These are the activations of a small neural network, seen along a few directions. Each row is one input.
Each table varies a few parts of the input and shows all the possible inputs, shuffled.
A made-up example of a description, with smaller parts first: one of 2 separate values, together with either a single point or one of 11 places around a ring or (one of 4 places along a line, together with one of 8 places around a ring).
Shared parts are said once, and a part with two or three values counts as separate values.
In the rows, 128 means zero.

Other details of the inputs shift rows strongly along three fixed directions, in all tables alike. That doesn't count.

Table:
row 1: [143 162 133 133  77 150 159 114 103 168  53 165 118  80]
row 2: [125 137 126 115 173 114 115 100 110 131 156 136 161 173]
row 3: [164 108 136 119 138 139 110 212 237  71  73  87 110 118]
row 4: [119 154  98 123  47 137 176 117 123 160  85 164 130 103]
row 5: [138 160 110 158  49 146 175 121  74 184  87 140  92  90]
row 6: [126 142 126 104 164  94 135  85  98 105 121 103 183 155]
row 7: [ 95 139 109 106 179 105 112 106 116 123 169 140 153 151]
row 8: [124 146 125 110 192 121 135 100 111 113 167 110 154 136]
row 9: [117  90 119 174 120 117 100 147  94 167 183 115  68 158]
row 10: [144 113 140 133 158 112 130 119 128 113 149  96 139 142]
row 11: [115 105 140 178 131 166 102 151  87 151 180 101  54 122]
row 12: [125  90 182 124 133 148 107 210 224  62  90 135 117 113]
row 13: [141 102 156  90 142 132 139 157 200  75  97 123 137  88]
row 14: [152  81 153 184 124 148 110 172 105 167 177  83  43 130]
row 15: [125 112 134 162 139 142  99 152  86 168 187 120  52 161]
row 16: [129 134 121 125 152 108 134 111 126 122 158 124 160 167]
row 17: [140  74 188 142 126 134 114 188 213  58  75 100 127 104]
row 18: [135 180 110 126  68 150 174 115 117 173  76 193 138  97]
row 19: [132 160  69 103 152 101  98  93 118 117 140 110 161 154]
row 20: [109 183 119 125  88 149 160 123 116 168  71 183 116  98]
row 21: [111  89 114 169 117 115 102 154  83 165 182 106  68 163]
row 22: [139  93 182 128 131 135 114 168 198  69  81 111 150 104]
row 23: [124 174 111 115  73 133 158 103  98 160  66 181 124  63]
row 24: [118 143 135 113 186 121 123 102 106 120 145 112 142 136]
row 25: [122  95 124 158 135 157 121 148 103 162 192  96  47 113]
row 26: [120 154 126 103 171 121 117  72  98  92 160 128 187 143]
row 27: [124 128 115 115 154  87 121  78  99 116 142 118 169 141]
row 28: [141  99 147 171 134 134 103 137  80 171 169  91  68 143]
row 29: [129 118 128 116 159  96 111  95 107 123 148 116 159 136]
row 30: [116 194 106 122  79 153 180 119 120 169  79 191 127  88]
row 31: [116  97 151  95 156 135 133 181 224  78 112 130 133 110]
row 32: [137 130 115  90 162 117 138  76 122 110 153 126 181 130]
row 33: [129 119 124 113 167 104 111  97 104 121 150 124 153 133]
row 34: [118 143 103  92 153 119 134  93 124 119 176 146 160 149]
row 35: [117 123 120 116 151  96 109 107 120 130 155 137 161 156]
row 36: [129 154 119 104 163 103 134  88 122 121 161 136 193 168]
row 37: [141  92 178 125 140 144 115 171 195  67  81 119 145 101]
row 38: [127 107 127 115 140 120 124 126 151 124 168 122 143 150]
row 39: [138 163 128 139  71 132 162 102 100 162  56 152 127  92]
row 40: [130  91 171 127 126 127 124 173 189  57  72  98 148 111]
row 41: [113 151 123 113 151 113 115  80 116 109 160 140 202 170]
row 42: [125  99 110 163 105 136 125 134 105 169 190 116  76 151]
row 43: [127  98 154 102 145 112 117 171 202  86  81 150 151 116]
row 44: [138 162 111 119  53 144 176  92 115 169  79 163 139  70]
row 45: [130 151 122 145  49 144 173 157 133 160  65 159 103 101]
row 46: [106 162 130 147  62 173 149 152 137 151  75 182 100  84]
row 47: [113 178 104 114  66 132 155 115 111 166  74 202 125  85]
row 48: [130 154 132  95 181 109 125  83 102 108 136 125 170 140]
row 49: [116 146 121 112 155 126 117  90 119 107 152 150 192 162]
row 50: [131  82 146 189 116 138 101 176 109 168 164 101  39 161]
row 51: [138 125  92 174 113 158  76 148 102 148 178  83  64 159]
row 52: [118 177 111 130  56 130 171 115 103 167  52 171 136 113]
row 53: [127 115 112 108 145 107 139  96 113 110 159  95 157 142]
row 54: [137  84 157 101 135 136 131 183 224  84 100 136 137 112]
row 55: [150 104 175 109 155 133 133 182 200  74  90 115 123  95]
row 56: [142  65 137 178 109 144 117 160 117 157 179  81  41 124]
row 57: [116 143 106  95 155  78 133  69  93 104 128 119 197 143]
row 58: [130 102 141 173 119 138 102 155  96 179 170 113  62 160]
row 59: [112  97 128 185  98 146 103 160  89 152 178 104  69 164]
row 60: [123  77 176 117 160 125 113 204 214  72  80 111 101  80]
row 61: [130 181 115 121  76 149 168 126 120 161  88 187 120  96]
row 62: [144 159  95 106 162 114 101 112 140 106 120  96 156 161]
row 63: [110 157 113 115 143 109 127  70 114 103 145 143 209 169]
row 64: [145 124  74 150 108 151 100 136 111 163 181  86  64 146]
row 65: [143 148 122 100 181 111 137  76 105 113 154 124 188 145]
Each input here is: one of 5 separate values, together with either a single point or (one of 2 separate values, together with one of 6 places along a line).
Question: The inputs of row 62 and row 51 match in every part but the choice among 5 separate values. If row 39 is changed in the same way as row 62 into row 51, which row does it become?
Answer: row 17
Question: The inputs of row 57 and row 6 match in every part but the choice among 5 separate values. If row 33 is changed in the same way as row 57 into row 6, which row does it become?
Answer: row 1
Question: Change only the choice among 5 separate values in row 47. List by row number the other rows that result.
Answer: row 12, row 15, row 34, row 61
Question: Change only the choice among 5 separate values in row 44. List by row number the other rows that result.
Answer: row 14, row 22, row 28, row 29

Table:
row 66: [155 153 134  98 148 109 136 105 140  93  65 109 175 106]
row 67: [125 115 108 135 155 127  98 127 123 121 182  96 121 162]
row 68: [129  67 180 173 151 140 113 168 107 124 168  79  65 127]
row 69: [128 182  95 142  48 142 159 104  89 184  84 180 123 108]
row 70: [133 174 114  81 127 124 148  96 164  86  83 154 208 119]
row 71: [152  84 164 138 195 118  95 147 128 107 153  65  99 134]
row 72: [125  92 179 147 110 153 118 199 177 111  88 143  84  96]
row 73: [121 115 136 117 190 111 103 110 126 108 182 117 164 174]
row 74: [137 107 146 136  93 134 133 190 182 121  76 136  99 116]
row 75: [125 145 131 116 105 127 129 131 162 102  71 146 164 120]
row 76: [125 118 128 105 199 117 108 109 140  98 189 109 164 163]
row 77: [122 144 136  90 141 110 148 118 166 105  89 159 184 128]
row 78: [119 148  71 157  99 138 123  99  52 196 190 121  79 154]
row 79: [130 113 129 143 152 125  96 128 113 121 178 107 126 173]
row 80: [120 144 113 126 102 118 132 127 134 134 102 142 140 134]
row 81: [136 131 124 112 115 130 139 154 175 110 100 133 133 118]
row 82: [132  90 168 144 106 142 128 202 187 128  92 136  80 107]
row 83: [120 152  72 163  98 142 120  96  49 195 191 122  81 150]
row 84: [109 178 101 151  64 147 155  94  51 205 119 189 100 103]
row 85: [134 169  90 145  55 155 155 120 100 182 105 162  96 100]
row 86: [129  85 139 129 176 128 108 160 153 118 184  98  97 154]
row 87: [121 111 117 143 153 112  96 130 117 125 173 102 124 174]
row 88: [136 157  97 141  39 128 166  80  76 178  74 146 129  79]
row 89: [158  66 164 150  89 132 130 185 173 113  82  96  84  86]
row 90: [123 173  98  98 122 125 137  85 134 108 106 144 187 128]
row 91: [121 163 132  85 139 110 153  98 162 100  79 170 208 122]
row 92: [117 150 131  84 149 121 148 116 166  92  97 160 179 106]
row 93: [133 150 112 164 127 137 122  82   7 199 168 113  70 115]
row 94: [145  71 163 178 136 138 110 170 116 124 163  63  69 144]
row 95: [140  83 132 160 138 148  94 180 141 130 180  89  64 149]
row 96: [124 143 126 115 105 123 131 133 165 106  71 147 164 121]
row 97: [132 122 150  90 137 101 154  95 143  90  84 137 189  88]
row 98: [113 150  81 145 119 115 119  85  55 176 180 127 122 174]
row 99: [105 147 104 137 139 119 126  86  50 176 189 147 118 158]
row 100: [142 100 182 148 105 147 151 169 161 114  73 115 106  86]
row 101: [133  80 143 157 151 146 103 176 143 139 185 100  60 140]
row 102: [145 140 132  92 184  93 116  98 144  71  89  87 192 129]
row 103: [109 129 130 112 187 108 108  96 104 111 180 132 169 165]
row 104: [142  84 172 164  94 144 132 191 168 106  72  88  84  97]
row 105: [120 148 141 100 126 141 144 128 160 101  90 161 157  93]
row 106: [132 113 138 140 104 151 138 172 157 148 119 137  78 103]
row 107: [122 111 140 135 109 149 137 175 150 141 115 142  73  97]
row 108: [111 161 118 144  66 144 156 123  87 187 100 184  96  96]
row 109: [131 145 120 128 105 130 130 126 131 131 107 146 144 133]
row 110: [109 141 116  77 215  94 121  81 125  88 190 125 199 167]
row 111: [132  87 151 133 179 139  97 156 156 103 184  97 109 150]
row 112: [121 116 141 118 189 114 102 107 124 104 182 117 164 174]
row 113: [126 166 119  84 125 101 151 105 163  96  75 160 208 133]
row 114: [117 156  74 135 127 122 122  84  68 166 189 120 124 163]
row 115: [152  64 177 147 101 135 135 180 172 120  87 106  84  76]
row 116: [126 142  98  81 199  91 119  82 132  88 183 108 201 185]
row 117: [116 183 102 127  69 158 165  99  89 178  96 189 119  79]
Question: The inputs of row 108 and row 82 match in every part but one. If row 107 is changed in the same way as row 108 into row 82, which row does it become?
Answer: row 86
Question: The inputs of row 96 and row 73 match in every part but one. If row 90 is changed in the same way as row 96 into row 73, which row does it become?
Answer: row 111
Question: What do these inputs look like to the network?
Answer: one of 4 places along a line, together with either one of 3 separate values or (one of 2 separate values, together with one of 5 places along a line)
Question: Start at row 110 and move only the place on the line of 4, one step at a time. The first step leads to row 106. Which rows follow, in order?
Answer: row 81, row 114
Question: Change only the place on the line of 4 in row 69. List by row number the other rows that result.
Answer: row 84, row 87, row 91
Question: Start at row 79 and move only the place on the line of 5, one step at a time. The first step leads to row 109. Which rows follow, in order?
Answer: row 69, row 113, row 74
Question: Change only the choice among 2 separate values in row 80. List by row number the other rows that result.
Answer: row 114

Table:
row 118: [121 109 164 114 154 131 111 180 198  79 102 135 139 133]
row 119: [142  75 160 163 113 146 109 187 155 121 123  96  70 118]
row 120: [127 146 113 136 138 130 128  84  62 158 172 121 126 142]
row 121: [130 155 108  75 204  81 122  61 125  77 147 104 225 169]
row 122: [133  87 153 123 175 110 103 143 164  76 148  85 151 149]
row 123: [122 136 107 140 112 155 129 135 115 159 160 140  86 122]
row 124: [128  97 137 133 134 148 118 184 169 129 143 127  73 112]
row 125: [134 111 127 124 199 106  98  99 104 101 200  79 157 179]
row 126: [116 139 147 109 125 132 134 158 178 107  72 168 144 110]
row 127: [131  84 156 169 104 149 117 174 128 145 133 108  60 109]
row 128: [119 137 108 154 121 127 128  85  37 187 185 130 100 138]
row 129: [123 136 118 109 110 114 142 130 162 116  99 149 161 136]
row 130: [140 107 125 177  80 147 123 162  99 174 128 109  46 113]
row 131: [141  98 150 136 108 126 123 171 167 111  85 111 105 109]
row 132: [129  87 146 153 108 141 116 185 168 125 136 120  89 138]
row 133: [137 145 132 114 127 129 138 118 146 106  89 126 156 112]
row 134: [135  67 175 139 155 131 107 182 175  88 130  94 102 125]
row 135: [133 131 142  83 174 102 131 106 175  58  98 115 215 136]
row 136: [126 140  92 158 109 121 122  86  42 182 177 114 103 150]
row 137: [129 163 120 134  77 144 161 106  96 157  89 159 126  90]
row 138: [122 101 140 160  92 150 127 171 134 157 144 139  73 128]
row 139: [128 195 108 105  90 130 175  73  95 157  68 181 163  81]
row 140: [123 137 111 128 189 114 109  71  61 134 215  97 145 174]
row 141: [123 142  85  99 178 106 111  94 122 115 192 111 162 173]
row 142: [124 149 137 112 111 135 132 151 181 100  66 159 160 119]
row 143: [117 144 137  95 111 119 160 129 176 111  75 177 173 108]
row 144: [133 195  95 109  75 124 169  75  99 156  61 164 168  95]
row 145: [130 100 142 173  89 152 125 158  94 180 135 126  43 103]
row 146: [116 206  87 109  73 128 157  89 108 157  65 191 168 116]
row 147: [125  85 149 113 226  96  94 120 129  85 200  80 152 174]
row 148: [123 159  72 144 110 149 126  91  65 182 195 135 101 148]
row 149: [134 133 153 103 125 125 150 139 168 106  64 145 151  88]
Question: The inputs of row 126 and row 118 match in every part but one. If row 147 is changed in the same way as row 126 into row 118, which row does it become?
Answer: row 137
Question: What do these inputs look like to the network?
Answer: one of 4 places along a line, together with either one of 3 separate values or one of 5 places along a line
Question: Start at row 143 and move only the place on the line of 4, one step at a time. The first step leads to row 138. Which rows follow, in order?
Answer: row 132, row 129
